Each row below holds a small network's activations on one input, seen along a few directions.
In each table, some parts of the input vary, and every possible input appears once, in random order.
A made-up example of a description, with smaller parts first: one of 4 places along a line, together with either a single point or one of 11 places around a ring or (one of 3 separate values, together with one of 8 places around a ring).
Shared parts are said once, and a part with two or three values counts as separate values.
In the rows, zero is written as 128.

Other details of the inputs shift rows strongly along two fixed directions, in all tables alike. That doesn't count.

Rows:
row 1: [139 112 156 151 128 152 157 135  50 142 101  48 139 145  77  78]
row 2: [100 122  87  87 159 132 102  95 151 114 128 114 133 100 150 160]
row 3: [133  95  75  62 139 160 120 106 148 124 135  44 127  67 131 163]
row 4: [123 127  71  63 135 151  91  83 148 149 112  97 148  67 112 171]
row 5: [128 133 120 109 130 113 108 111 140 130 136 142 125 128 146 156]
row 6: [121 132 128  83 134 103 138 151  96 119 141  79 143 117 171 151]
row 7: [165 136 178 220 102 142 158 150  90 142 109 150 117 176  75  58]
row 8: [140 167 155 151  97  71 158 205 153 125 167 205 125 161 189 135]
row 9: [150 110 141 180 120 159 136 126  99 156  89 119 127 141  60  84]
row 10: [168 135 187 204 104 141 153 144  93 149 104 155 108 168  70  67]
row 11: [136 152 131 113 108  92 127 155 159 132 148 168 129 121 168 155]
row 12: [127 134 136 106 132 112 111 128 146 120 141 159 128 137 163 149]
row 13: [132 126  92  90 134 124  90  95 148 130 127 119 137  85 156 165]
row 14: [103 119  95  87 157 128 100  91 155 119 130 113 136  98 150 159]
row 15: [123 139  86  78 127 132 105 111 152 143 129 122 146  79 143 170]
row 16: [122 138 117 135 131 104 126 139 135 126 144 150 126 139 165 146]
row 17: [149 126 132 182 113 160 138 128 107 152  91 112 128 142  58  83]
row 18: [104 107  62  87 165 151  83  80 139 128 109  87 142  89 138 158]
row 19: [134 100 147 160 136 176 119  79  95 152  84  92 115 139  24  71]
row 20: [128 140 143  84 132  92 148 162  96 118 151  99 137 126 179 149]
row 21: [149 103 131 175 124 182 120  97  95 159  69  90 129 125  31  86]
row 22: [137 178 155 152  92  83 168 210 147 120 175 208 136 159 194 134]
row 23: [170 100 161 139 118 168 164 133 112 146 121  75 106 128  66  86]
row 24: [161 129 178 217 100 143 160 160  94 145 105 153 122 178  71  61]
row 25: [119 113  77  75 145 143  73  72 143 128 116  96 140  80 115 174]
row 26: [106 111  69  87 159 154  79  77 142 125 106  87 142  87 137 163]
row 27: [110 111  58  91 153 145  81  84 138 127 116  87 144  80 126 168]
row 28: [139 153 133 105 107  91 125 153 160 130 149 172 128 125 162 157]
row 29: [ 95 111  69  87 166 149  90  76 148 118 112  84 141  85 130 160]
row 30: [152 103 133 167 125 182 120  95  93 162  69  95 123 123  29  85]
row 31: [107 131 105 122 135 119 116 124 138 108 143 132 132 126 156 130]
row 32: [153 162 175 135  96  70 141 177 148 117 170 213 118 157 193 141]
row 33: [ 97 118  78  93 152 127  98 102 146 116 134 109 135 101 154 150]
row 34: [129 142 103 113 118 117 115 134 151 134 128 134 135 107 145 155]
row 35: [126 158 116 117 114 103 142 169 150 135 156 168 141 121 175 153]
row 36: [117  98 131 179 138 182 134  86  92 135  82  84 127 146  37  67]
row 37: [105 123 128 108 135 116 122 115 145 113 140 142 131 125 153 141]
row 38: [133 111 162 172 130 161 131 104 101 146  99 114 114 148  53  71]
row 39: [ 94 134 123 117 136 102 140 145 151 100 154 154 127 138 176 139]
row 40: [109 115  63  92 151 146  82  74 138 131 110  85 137  85 132 172]
row 41: [138 140 140 118 112  94 123 153 150 126 148 174 131 123 174 154]
row 42: [123 123 111  58 147 112 122 120  98 125 133  60 148  93 159 162]
row 43: [123 142 115 140 125 108 125 138 133 117 145 149 129 141 166 143]
row 44: [109 142 133 125 126  99 126 149 148 107 157 161 124 137 175 137]
row 45: [109 110  71  79 160 155  79  75 140 127 107  94 137  86 135 162]
row 46: [145 117 120  82 121 127 148 148 151 120 163  99 113 102 158 152]
row 47: [144  96  85  45 141 155 117  97 151 127 137  53 122  69 121 164]
row 48: [129 123 194 199 122 152 173 137  96 130 105 147 105 183  59  55]
row 49: [133 122 195 201 117 146 167 139  94 134 109 153 109 186  62  57]
row 50: [145 118 150 187 121 162 129 115  95 144  92 114 122 146  49  88]
row 51: [112 135 129 118 131 111 122 135 141 114 146 153 119 133 158 132]
row 52: [130 139 132 121 121 106 113 132 143 121 144 154 129 124 154 155]
row 53: [169 114 182 182  97 150 194 177 105 132 141 108 106 165  90  71]
row 54: [111 114  55  95 148 149  79  82 136 119 117  85 148  81 128 165]
row 55: [ 94 107  62  87 171 147  94  77 146 121 115  83 142  87 132 156]
row 56: [133 140 147  72 134  88 145 154 100 120 152 101 139 126 171 156]
row 57: [111 153 175 150 111  78 162 184 146  97 171 204 121 175 192 127]
row 58: [158 149 181 194  99 150 170 162  97 162 107 158 119 163  59  70]
row 59: [123 107 163 157 135 165 143  96 105 134  95 113 114 152  45  76]
row 60: [131  91  69  64 144 161 123 107 146 128 138  44 129  68 133 160]
row 61: [145 126 199 192 126 142 160 133 104 140 111 152 110 186  59  64]
row 62: [138 162 170 152 103  77 146 188 141 110 167 209 117 166 182 140]
row 63: [125 132 118 117 131 115 111 112 139 131 135 138 126 123 152 154]
row 64: [106 153 163 153 115  84 167 184 146  88 170 194 121 174 193 121]
row 65: [153 109 131 178 126 180 118  88  92 156  72  87 123 124  36  83]
row 66: [153 126 145 169 114 159 136 124 108 159  88 119 120 136  50  88]
row 67: [116 130 106 125 139 126 111 125 136 112 132 135 136 129 162 139]
row 68: [124 134 135 117 134 112 114 130 145 122 140 155 128 133 168 145]
row 69: [ 91 114  96  80 152 132 106  88 154 111 129 111 133  96 148 157]
row 70: [135 163 169 152 107  76 151 181 140 117 166 207 112 174 191 139]
row 71: [149 157 176 132  94  70 142 188 151 118 166 217 123 158 187 145]
row 72: [108 137 118 133 140 112 132 136 143 104 145 144 133 138 164 133]
row 73: [116  95 134 175 142 180 136  86  92 143  82  86 124 144  34  69]
row 74: [146 162 163 159 103  71 153 193 140 116 169 207 122 162 199 129]
row 75: [137 178 161 143  92  81 165 208 151 125 170 211 131 154 191 142]
row 76: [105 152 172 146 116  83 165 182 149  93 167 197 117 170 190 127]
row 77: [ 98 113  98  74 146 126 100  86 151 113 134 119 138 102 144 162]
row 78: [138 102 141 136 144 166 146 113  48 155  88  26 139 128  56  84]
Each input here is: one of 6 places along a line, together with either one of 2 separate values or one of 11 places along a line.
Changing only the place on the line of 6 turns row 1 into row 78. The same change can be made to row 43. Which row results?
> row 16
Changing only the place on the line of 6 turns row 9 into row 71. The same change can be made to row 8. Which row results?
> row 28
Which other rows does row 47 become when the choice among 2 separate values takes its other values? List them by row number.
> row 56
Which other rows does row 75 become when the place on the line of 6 takes its other values? List them by row number.
> row 4, row 15, row 22, row 35, row 58

Rows:
row 79: [120  90  97  93 148 175 125  83  87 139  97  16 138  91  63 117]
row 80: [142 110  99 105 132 152 136 122 100 141 120  48 134  97 110 132]
row 81: [102 148 141 140 136 100 125 134 126 116 135 171 135 152 158 130]
row 82: [155 127 151 204 103 153 128 127 107 146  95 148 120 154  61  79]
row 83: [112 105  94 116 154 163 107  80 153 136 109 110 117 105  98 130]
row 84: [141 105 114  83 139 146 132 110 116 131 131  56 122 102 113 147]
row 85: [119  91 100  92 153 177 122  81  87 134  94  16 140  90  70 113]
row 86: [160 156 186 115 102  95 159 177 131 145 150 176 119 145 148 133]
row 87: [109 149 151 153 110 104 150 162 161 108 154 199 125 156 155 122]
row 88: [118 122  69  46 143 106 115 142 144 106 157  77 150  74 222 186]
row 89: [ 99 155 147 143 122  94 154 168 163 108 160 200 122 159 178 132]
row 90: [101 134  52  82 153 125  89 105 164 122 134 127 145  89 184 181]
row 91: [149 119  96  99 128 171 111  94 107 176  82  63 146  77  63 133]
row 92: [144 145 149 179 109 111 122 147 121 133 123 172 127 157 128 115]
row 93: [129 137 161 158 133 120 142 138 138 128 136 177 111 165 132 108]
row 94: [144 128 156 210 129 159 135 120  83 157  86 132 123 168  57  68]
row 95: [104 163 148 127 123  63 123 162 142 101 162 205 137 158 208 157]
row 96: [121 131 107  67 133 136 113 106 122 149 110  95 150  85 107 152]
row 97: [119 104  96  82 145 154 128  99 102 131 117  34 138  93  92 138]
row 98: [152 119 123 128 123 143 151 141  96 142 125  64 129 119 102 122]
row 99: [145 125 144 202 111 165 147 133 122 147 101 147 119 153  59  73]
row 100: [147 112 168 197 119 171 146 113 125 145 101 145 104 160  40  63]
row 101: [128 100  97  57 150 146 115  99 125 120 133  49 130  83 141 157]
row 102: [ 77 136  67  67 158 113  93  97 166 107 140 135 147  95 189 183]
row 103: [145 144 172  99 109  73 171 197 138 104 194 155 114 151 212 154]
row 104: [ 96 126  72  84 137 125  79  86 159 108 126 130 145  85 153 174]
row 105: [108 134 118 130 118 122 120 125 157 111 136 165 132 126 139 138]
row 106: [138 132 175 180 131 130 136 125 110 138 115 163 111 172  99  90]
row 107: [113 122  72  68 135 114  70  88 181 108 143 141 132  80 178 191]
row 108: [139 115 188 159 121 135 179 163  78 126 120  97 124 163  96  67]
row 109: [145 156 155 118 106  75 171 211 129 107 186 149 127 145 221 145]
row 110: [148 140 150 190  98 130 141 156 136 132 127 179 121 156 109  97]
row 111: [144 131 176 182 126 125 127 124 107 139 112 163 114 171  96  94]
row 112: [136 150 160 138 112  76 119 153 154 110 160 206 117 155 186 148]
row 113: [101 141  50  65 149  94  65 107 163 113 144 137 153  82 218 211]
row 114: [158 113 192 148 119 130 174 164  96 126 135 109 110 161 116  84]
row 115: [134  85  98 143 141 200  91  47 131 149  75  80 120  98  24 101]
row 116: [114 160 155 143 112  73 127 160 143 104 155 205 131 159 187 145]
row 117: [136 132 145 199 121 152 155 145 122 147 109 152 114 160  82  82]
What is each input in this table made of?
> one of 3 separate values, together with either a single point or one of 4 places along a line or one of 8 places around a ring
Changing only the choice among 3 separate values turns row 117 into row 89. The same change can be made to row 113. Which row results?
> row 95
Which other rows does row 87 become when the choice among 3 separate values takes its other values? List them by row number.
> row 99, row 100
Which other rows does row 100 become when the place on the ring of 8 takes its other values? List them by row number.
> row 83, row 93, row 106, row 107, row 111, row 112, row 115
Which other rows does row 79 become when the choice among 3 separate values takes its other values? List them by row number.
> row 80, row 103

Rows:
row 118: [129 140 100  71 126 107 114 132 138 122 153 114 139  96 180 178]
row 119: [133 114 161 152 134 158 153 118  82 138 100  85 127 147  64  84]
row 120: [135 106  69  82 145 158  94  87 118 148 100  48 143  70 109 150]
row 121: [135  87  77 110 149 183 110  86 117 147  91  36 133  83  77 126]
row 122: [129  98  81  95 147 183 111  75 113 142 102  40 132  83  77 132]
row 123: [157 127 179 215 103 161 140 128 101 152  89 159 117 166  39  57]
row 124: [ 94 108  61 119 154 173  83  56 129 137  82  83 146  88  75 133]
row 125: [134 153 156  97 112  83 151 174 138 117 165 157 132 135 186 156]
row 126: [111 122 115  62 136 105 134 141 160 111 162 119 130 100 185 160]
row 127: [ 92 110  60  99 167 158  72  52 134 136  91  87 144  89 102 153]
row 128: [143 113 145 168 132 156 146 124  77 143  99  82 126 146  69  79]
row 129: [113 129 105  88 141 122 123 124 122 114 141  98 139 108 160 155]
row 130: [120 128 100  98 138 114 121 136 127 116 139 101 139 108 174 152]
row 131: [141 157 190 164 105  91 175 192 104 115 162 169 118 182 163 106]
row 132: [112 137  95  51 135 101 127 144 162 104 176 126 136  95 212 190]
row 133: [127 132  80  62 129  95 105 146 156 119 153 113 145  82 209 195]
row 134: [109 139  87 106 134 118  96 109 155 134 123 148 140 103 144 166]
row 135: [137 147 177 126 111  96 175 186 136 113 170 163 117 158 171 127]
row 136: [116 111  68  91 157 156  65  54 140 145  91  96 139  81 102 159]
row 137: [ 84 141  76  93 147 102  95 113 165 111 141 153 145 106 185 179]
row 138: [154 113 190 166 116 152 165 137  84 156  97 103 119 152  46  61]
row 139: [129  95  88 100 149 188 116  76 110 142  98  39 131  87  68 124]
row 140: [123  95  88 143 141 196  93  57 131 141  79  88 128  98  47 107]
row 141: [138 128 145 177 128 153 121 105 108 160  88 139 122 146  55  93]
row 142: [160 143 206 175  90  81 166 185 121 119 158 182 106 184 135 107]
row 143: [142 107 162 144 126 162 160 128 103 142 110  92 113 141  64  82]
row 144: [127  97 132 145 136 149 120  94 103 124 108  82 119 133  74 106]
row 145: [125 107  84 140 133 188  88  61 119 153  68  89 140  92  37 111]
row 146: [ 97 140  75  81 147 103  94 114 184 114 153 160 132 100 196 190]
row 147: [136 110 138 166 139 164 117  90 124 142  97 132 111 142  73  95]
row 148: [147 121 155 173 127 153 116 101 111 150  91 145 116 147  68  92]
row 149: [126 129  91  79 135 112 125 141 150 115 159 110 133 100 187 167]
row 150: [127 115 121 150 144 157 110  89 133 142 103 128 117 131  85 111]
row 151: [135 137 131 112 120 105 149 166 141 117 164 136 124 129 182 147]
row 152: [152 140 165 155 109 107 170 187 125 126 154 149 115 157 155 108]
row 153: [109 160 100 101 115  84 110 149 176 114 157 192 140 113 199 179]
row 154: [156 149 172 149 102  99 162 182 112 133 150 152 123 156 150 118]
row 155: [138 158 183 198  91 103 167 186 147 117 152 224 113 185 141  93]
row 156: [135 127 149 127 115  97 144 156 151 104 167 152 109 145 161 140]
row 157: [158 160 206 162  94  93 183 200 105 130 159 179 119 182 144 104]
row 158: [134 149 163 144 115  89 162 184 115 113 162 155 125 161 179 124]
row 159: [ 99 129 100  52 144 100 119 130 147 103 156 110 141  99 198 178]
row 160: [162 117 150 164 120 157 144 128  82 158  97  87 125 140  60  84]
row 161: [122 129  98 103 131 124  85 100 154 124 126 148 136 100 152 161]
row 162: [143 107 144 172 130 157 146 130  82 143  94  81 127 144  72  82]
row 163: [109 145 125 119 127  91 108 139 160  99 158 189 132 136 202 157]
row 164: [100 133  80 104 142 124 104 108 170 123 135 147 133 104 154 166]
row 165: [100 147 104 120 125 101 110 135 160 103 147 175 141 124 181 155]
row 166: [105 142 111 119 126 102 106 132 160 100 149 175 137 126 185 154]
row 167: [105 123 125  79 141 103 133 136 136 110 146 112 137 112 172 145]
row 168: [111 111 101 123 154 151  87  72 128 127 101 116 131 114 111 132]
row 169: [146 150 196 197  99 103 160 176 142 117 152 223 105 191 145  91]
row 170: [130 124 134 184 121 165 136 112 126 145  97 138 120 144  56  85]
row 171: [164 156 209 179  93 104 184 196  95 136 148 168 115 184 122  89]
row 172: [147 121 188 190 120 162 172 136  62 147  99 101 119 174  44  56]
row 173: [131 150 194 198 118 100 151 163 118 125 136 205 113 198 132  89]
row 174: [121 135 111  57 128 100 121 138 148 118 154 118 138  98 183 177]
What is each input in this table made of?
> one of 3 separate values, together with either a single point or one of 8 places around a ring or one of 10 places along a line
Changing only the choice among 3 separate values turns row 133 into row 121. The same change can be made to row 136. Which row results?
> row 150
Changing only the choice among 3 separate values turns row 151 into row 158. The same change can be made to row 126. Which row results?
> row 167
A walk changes only the place on the ring of 8. It starts at row 145 and steps to row 123. List the rest of the walk in order.
> row 161, row 148, row 136, row 141, row 134, row 153
Which other rows does row 133 become when the place on the line of 10 takes its other values? List them by row number.
> row 118, row 120, row 125, row 138, row 154, row 157, row 160, row 171, row 174
Which other rows does row 165 become when the choice among 3 separate values takes its other values? List them by row number.
> row 145, row 155
